A small network was shown many inputs. Here are its activations along a few directions, one row for each input.
In each table, some parts of the input vary, and every possible input appears once, in random order.
A made-up example of a description, with smaller parts first: one of 5 places around a ring, together with either a single point or one of 11 places around a ring or (one of 2 separate values, together with one of 6 places along a line).
Shared parts are said once, and a part with two or three values counts as separate values.
(in the rows, 128 means zero)

Other details of the inputs vary at random and push rows far along two fixed directions, the same in every table; ignore that.

A family of inputs:
R1: [162  86 102 139 144 173  84 123 168  96 176]
R2: [207 105  87 122 143 192 102 147 154 150 177]
R3: [114 200 170 148 139  89 174 136 101  85  26]
R4: [200 131 138 186 165  79 113 171 102  53 138]
R5: [128 116 181 159 146  78 183 149 118  78 103]
R6: [120 171 179 146 136  62 217 184  93 130  92]
R7: [114 142 163 177 134  78 155 152 118  72 121]
R8: [110 149 126  89 155 128 151  79 138 146 129]
R9: [ 19 112 142  75  73 137 105  73 175 214 157]
R10: [ 45 127 121 124 119  93 164 108  94 160 110]
R11: [193 106 115 118 115 134  42 131 128 139 179]
R12: [200 131 100 178 127 119 104 184  69  59  61]
R13: [ 51 103 142 115 112 111 196 108  99 151  97]
R14: [138  65  62  85 159 171  64  80 204 162 191]
R15: [ 11 125 160 127  97 104 211 117  92 141  89]
R16: [ 87 118 179  91 100  78 143 120 123 166 119]
R17: [106 142 122 102 139 180 132  78 151 134 148]
R18: [200 133  73 135 149 167  78 152 144 154 185]
R19: [182 132 114 145 130 176 122 170 135 122 163]
R20: [ 77 177 145 114 148 103 163  84 122 144 117]
R21: [136 141 149 171 140  86 131 164 132  72  54]
R22: [123 148  94 121 122 161 111 149 169 169  91]
R23: [ 90 168 126 116 133 144 139  81 139 132 140]
R24: [204 114 112 158 143  96 136 171  53  69 119]
R25: [189  92 130 118  99 170  58 137 136 119 178]
R26: [ 63  74 136  54  89 162 102  67 184 219 160]
R27: [ 83 111  88 128 108 145 122 108 113 142 145]
R28: [ 71 161 134 131 112 130 165 140 144 172 138]
R29: [223 136 152 159 105 107  66 190  99  74  79]
R30: [195 122 100 107 160 186 104  89 142 114 161]
Description of these inputs: one of 5 separate values, together with either a single point or one of 5 places around a ring.
Question: Changing only the choice among 5 separate values turns R26 into R13. The same change can be made to R16. Which row results?
Answer: R24
Question: Change only the choice among 5 separate values in R11. List by row number the other rows that result.
Answer: R4, R10, R18, R20
Question: Which other rows agree with R22 in the choice among 5 separate values? List them by row number.
Answer: R2, R6, R18, R19, R28

A family of inputs:
R31: [152 118 124 135 103 145 117 158 126 130 120]
R32: [156 133 110 141 147 146 150 142 121 134 144]
R33: [124 117 169 145 126 105 146 147 129  94 133]
R34: [145 102 130 134 128 114 128 122  98 119 149]
R35: [154 119 112 127 120 124 124 164 120 142 137]
R36: [159 135 146 131 126 121 117 131 120 135 165]
R37: [ 72 149 169 109 105 102 136 119 132 169 102]
R38: [155 113 124 139 125 134 136 155 117 142 155]
R39: [160 160 118 120 142 124 118 127 127 126 136]
R40: [161 155 131 132 148 134 130 118 124 126 154]
R41: [132 156 129 140 137 103 175 163 105 123 100]
R42: [100 112  82  90 139 143 117  82 140 156 136]
R43: [143 126 113 130 141 130 116 118 106 110 101]
R44: [118 145  83 169 136 138 111 138 118 103 135]
R45: [100  97 109  99 129 127 102 110 177 165 150]
R46: [151 130 112 132 157 117 122 133 148 110 127]
R47: [147 113 131 134 115 149 133 156 118 124 152]
R48: [106 128 118  87 114 132 100 104 157 181 157]
R49: [151 119 111 134 151 131 135 108 104 111 142]
R50: [ 87 136 112 112 115 158 148 116 151 163 103]
R51: [ 21 147 147 161  99  79 168 140 107 137 102]
R52: [157 159 130 128 125 145 111 122 133 115 118]
R53: [147 109 138 138 117 126 101 139 149 108 120]
R54: [143 119 117 128 141 146 133 110 106  93 139]
R55: [ 64 134 137 113 115 119 161  91 121 133  82]
R56: [152 134 152 125 116 137 114 133 122 116 161]
R57: [143 132 126 140 152 126 114 134 146 110 103]
R58: [142  99 132 127 119 134 119 122 102 101 150]
R59: [150 105 139 143 140 115 121 136 141 119 156]
R60: [148 129 124 140 139 138 115 127 154  99 109]
R61: [153 138 106 136 138 150 124 150 125 134 106]
R62: [122 134 181 157 126  71 146 165 114 100  81]
R63: [147 120 126 136 116 133 117 164 118 141 113]
R64: [103 127 130  95  96 153  93  98 163 170 139]
R65: [ 94 112 114 107 145 164 125  91 180 138 153]
R66: [ 59 176 185 119 123 103 195 110 119 132 108]
R67: [124 129 158 139 119  62 160 150  73 100  99]
R68: [102 112 107 113 155 149 128  89 178 157 156]
R69: [ 90 157 132 102 129 138 123  98 150 167 110]
R70: [148 133 116 135 136 161 147 144 122 115 141]
R71: [146 104 123 127 120 122  97 129 104 120 115]
R72: [147 104 125 129 106 130 103 124 109 108 118]
Question: What do these inputs look like to the network?
Answer: one of 2 separate values, together with either a single point or (one of 4 separate values, together with one of 5 places around a ring)
Question: Changing only the choice among 2 separate values turns R46 into R45. The same change can be made to R54. Which row results?
Answer: R58
Question: Changing only the choice among 2 separate values turns R51 into R44. The same change can be made to R38. Which row results?
Answer: R32
Question: Change only the place on the ring of 5 in R33. List by row number the other rows that result.
Answer: R45, R53, R59, R62
Question: Change only the choice among 2 separate values in R64. List by row number the other rows that result.
Answer: R52

A family of inputs:
R73: [ 45 107 122 109 118 124 172 106 133 173 145]
R74: [136 104  95 118 121 165  90 102 128 122 131]
R75: [158 135 106 113 133 179 110 109 138 139 162]
R76: [ 63 142 129 122 123 110 158 131 147 173  89]
R77: [170 126 107 143 135 160  84 147 162 111 133]
R78: [ 85 134 186 143 137  61 190 137 119 111 112]
R79: [ 59 116 142 120 130  98 174 114 130 161 134]
R80: [182 149 131 121 151 135 112 122 137 116 146]
R81: [ 65 172 175 161 111  65 218 178  87 123  49]
R82: [185 155 117 137 136 140 136 147  90 110 141]
R83: [158 106 131 145 140 134 115 133 137  96 167]
R84: [ 35  91  70  59 119 170  91  40 181 218 139]
R85: [176 123 129 138 142 110  97 128 114  81 110]
R86: [ 99 167 185 157 131  61 183 168 122 107  58]
R87: [ 65 143 115  80 130 146 145  76 157 203 142]
R88: [186 105 173 129  73 101  79 179  99 132 147]
R89: [184 158 146 140 142 137 122 135 120  92 142]
R90: [168 125 133 146 131 125  98 128 111  73 115]
R91: [170 121  95 144 129 170  94 154 145 120 130]
R92: [131  87  97 121 131 171 108 112 150 139 181]
R93: [169 122 104 143 125 128 112 140  82  91 114]
Question: What do these inputs look like to the network?
Answer: either a single point or (one of 4 separate values, together with one of 5 places around a ring)
Question: Start at R79 and move only the place on the ring of 5, one step at a time. The first step leads to R73. Which rows follow, in order?
Answer: R92, R83, R78
